A small network was shown many inputs. Here are its activations along a few directions, one row for each input.
In each table, some parts of the input vary, and every possible input appears once, in random order.
A made-up example of a description, with smaller parts first: one of 6 places along a line, together with either a single point or one of 9 places along a line or (one of 3 separate values, together with one of 8 places around a ring).
Shared parts are said once, and a part with two or three values counts as separate values.

Other details of the inputs shift rows strongly along three fixed directions, in all tables alike. That doesn't count.
These rows show it; all are for the same input, with only those details redrawn:
[-.41 .03 .13 -.16 -.24 .01 .27 .37 -.32 .32 -.05 -.03 .11]
[-.17 -.05 -.24 -.06 .13 -.13 -.10 -.14 -.50 .33 .04 .21 -.68]
[.04 .15 -.08 .22 .04 .53 -.05 -.20 .38 -.07 -.44 -.42 -.04]
[-.36 .02 .13 -.16 -.24 -.01 .27 .37 -.29 .32 -.02 .00 .13]
[.15 .09 .26 -.05 -.38 .07 .34 .36 .48 .04 .02 .21 .74]
[-.03 .03 -.19 .05 .10 .09 -.08 -.17 -.11 .17 -.10 .03 -.41]
[.11 .14 -.09 .21 .03 .45 -.05 -.20 .40 -.06 -.37 -.31 -.03]
[-.07 .03 -.18 .06 .10 .11 -.09 -.17 -.14 .18 -.13 .00 -.43]

Rows:
row 1: [.16 .05 .01 .35 .08 .40 -.05 -.21 .23 -.37 -.27 -.61 .01]
row 2: [-.19 -.10 -.29 -.01 .07 -.17 -.04 -.10 -.50 .23 .09 .07 -.76]
row 3: [.45 -.08 .02 .31 -.03 -.02 -.04 -.12 .31 -.29 .18 .31 .07]
row 4: [-.33 .14 .14 -.05 -.34 .23 .37 .37 .07 .18 -.19 -.37 .34]
row 5: [-.12 -.11 -.14 -.12 .22 -.18 -.15 -.09 -.48 .37 .09 .23 -.72]
row 6: [.06 -.12 .20 -.18 -.37 -.36 .33 .46 -.05 .18 .35 .59 .42]
row 7: [-.42 .05 .22 -.19 -.10 .02 -.02 .21 -.02 .02 -.19 -.47 .56]
row 8: [.50 -.16 .01 .05 .06 -.28 -.22 -.07 -.04 -.14 .43 .52 -.08]
row 9: [.01 .10 .13 -.24 -.09 -.45 .23 .29 .27 -.17 .23 .41 .80]
row 10: [.25 .06 -.08 .11 .24 -.30 -.12 -.23 .28 -.47 .20 .29 .24]
row 11: [-.02 -.04 -.11 .03 .14 .07 -.06 -.22 -.23 -.07 -.07 -.26 -.40]
row 12: [.15 .13 -.05 .02 .11 .33 -.22 -.14 .17 .04 -.25 -.26 -.10]
row 13: [.01 -.05 .06 .17 .14 .41 -.09 -.15 .17 -.18 -.24 -.40 -.22]
row 14: [.40 -.10 .00 -.07 .11 -.33 -.29 -.29 .37 -.23 .28 .37 .32]
row 15: [.04 .06 -.20 -.04 .15 .03 -.06 -.20 -.14 .18 -.11 -.14 -.35]
row 16: [.13 .02 .03 .08 .09 .33 -.21 -.15 .10 -.18 -.16 -.31 -.12]
row 17: [-.54 -.06 .07 -.45 -.01 -.49 -.07 .20 -.66 .43 .19 .12 .05]
row 18: [-.32 .02 .23 .00 -.36 .20 .39 .37 .02 -.06 -.06 -.37 .35]
row 19: [-.39 -.01 .29 -.05 -.09 -.02 -.03 .20 -.14 -.14 -.05 -.46 .53]
row 20: [.15 -.13 -.22 -.25 .28 -.83 -.12 -.22 -.26 -.12 .57 .91 -.18]
row 21: [.54 -.09 .03 .10 .04 -.02 -.06 -.06 .50 -.10 .11 .36 .08]
row 22: [-.58 .15 .01 -.32 .07 -.23 .17 .22 -.30 .08 -.06 -.10 .29]
row 23: [-.03 .01 -.18 .04 .14 .12 -.07 -.17 -.18 .05 -.20 -.34 -.39]
row 24: [.56 .01 .00 .03 .01 .03 -.20 -.08 .42 -.11 .06 .26 .15]
row 25: [.57 -.06 -.02 .32 -.11 .00 .05 -.11 .56 -.37 .26 .27 .23]
row 26: [-.03 .03 -.19 .05 .10 .09 -.08 -.17 -.11 .17 -.10 .03 -.41]
row 27: [-.35 -.16 .33 -.02 -.15 -.02 .21 .43 -.43 .05 .12 -.13 .08]
row 28: [.05 -.01 -.04 .22 .04 .32 -.05 -.20 .15 -.19 -.18 -.24 -.18]
Changing only one part turns row 24 into row 16. The same change can be made to row 21. Which row results?
Answer: row 13
Describe the family of inputs behind these rows.
Answer: one of 4 places along a line, together with either one of 2 separate values or one of 5 places around a ring
Change only the choice among 2 separate values in row 9. List by row number the other rows that result.
Answer: row 7
List by row number the other rows that have the place on the line of 4 in common with row 27.
Answer: row 1, row 3, row 8, row 10, row 19, row 25

Rows:
row 29: [.08 .11 -.04 -.13 -.13 -.09 -.02 -.07 .50 .02 .01 .11 .54]
row 30: [-.38 -.11 .26 -.13 -.29 .28 .20 .50 -.56 .51 -.08 -.15 -.33]
row 31: [-.01 -.07 -.24 -.08 -.04 .02 .14 .02 -.52 .45 .03 .09 -.84]
row 32: [.17 .05 -.42 .18 .47 -.03 -.36 -.55 -.03 -.22 -.02 .30 -.71]
row 33: [-.20 -.01 .08 -.05 -.24 .07 .45 .44 -.19 .30 .07 .36 -.15]
row 34: [-.30 .11 .23 .10 .00 .69 -.19 .08 .03 -.18 -.52 -.88 .22]
row 35: [.68 -.05 -.43 .10 .08 -.19 -.20 -.44 .30 .35 .23 .84 -.63]
row 36: [-.45 .06 -.28 -.17 .10 -.15 -.21 -.16 -.52 .35 -.10 -.08 -.38]
row 37: [-.39 .13 .33 -.17 -.28 .10 .39 .48 .25 -.15 -.08 -.15 .78]
row 38: [.72 -.02 .02 .39 -.11 .06 -.06 -.21 .79 -.58 .19 .23 .49]
row 39: [.50 -.04 -.24 .10 .37 -.40 -.16 -.29 .29 -.18 .30 .82 -.24]
row 40: [.07 .02 .40 .05 -.08 .48 -.04 .07 .60 -.26 -.36 -.59 .68]
row 41: [.17 -.07 -.26 .39 .23 .07 -.28 -.47 -.16 -.23 .00 -.17 -.49]
row 42: [-.28 -.15 .15 -.26 .01 -.14 -.18 .15 -.46 .14 .17 .04 -.15]
row 43: [.72 .15 -.33 .23 .25 -.03 -.38 -.64 .77 -.16 -.02 .38 .07]
row 44: [.07 -.03 .21 -.37 -.31 -.62 .38 .50 -.33 .19 .50 .58 .51]
row 45: [.05 -.09 .37 -.02 -.48 -.19 .34 .43 .30 -.25 .35 .14 .86]
row 46: [-.02 -.11 -.04 -.35 -.04 -.62 .06 .04 -.12 .31 .38 .65 .19]
row 47: [.30 .03 -.09 .61 -.07 .80 .02 -.27 .49 -.24 -.39 -.56 -.40]
row 48: [-.50 -.07 .24 .08 -.17 -.02 .23 .38 -.44 -.02 .00 -.44 .07]
row 49: [-.33 .18 .02 -.03 .00 .49 .08 .00 .09 -.22 -.44 -.94 .15]
row 50: [.27 -.02 .07 .06 .13 .09 -.32 -.15 .06 -.05 -.03 .03 .01]
row 51: [.01 -.03 -.13 -.24 .02 -.57 -.03 .05 -.12 .37 .28 .55 .11]
row 52: [-.37 -.07 .21 -.39 -.17 -.33 .35 .41 -.47 .18 .17 -.06 .22]
row 53: [.35 .03 .02 -.21 -.20 -.32 .17 .19 .14 -.04 .26 .35 .48]
row 54: [-.41 -.22 -.14 .08 .19 -.15 -.13 -.22 -.72 .03 .05 -.26 -.77]
row 55: [-.49 .04 -.24 .00 .35 -.07 -.13 -.18 -.71 .10 -.12 -.03 -.73]
row 56: [-.57 .11 -.06 .12 .32 .45 -.04 -.21 -.14 -.18 -.56 -.74 -.39]
row 57: [-.01 -.02 .46 -.09 -.14 .10 .06 .45 .20 -.03 -.03 -.15 .69]
row 58: [.56 .15 -.15 .21 .21 .23 -.14 -.32 .68 -.30 -.24 -.28 .13]
Changing only one part turns row 36 into row 53. The same change can be made to row 29. Which row results?
Answer: row 49
Describe the family of inputs behind these rows.
Answer: one of 5 separate values, together with either a single point or one of 5 places around a ring
List by row number the other rows that have the choice among 5 separate values in common with row 38.
Answer: row 41, row 45, row 47, row 48, row 54
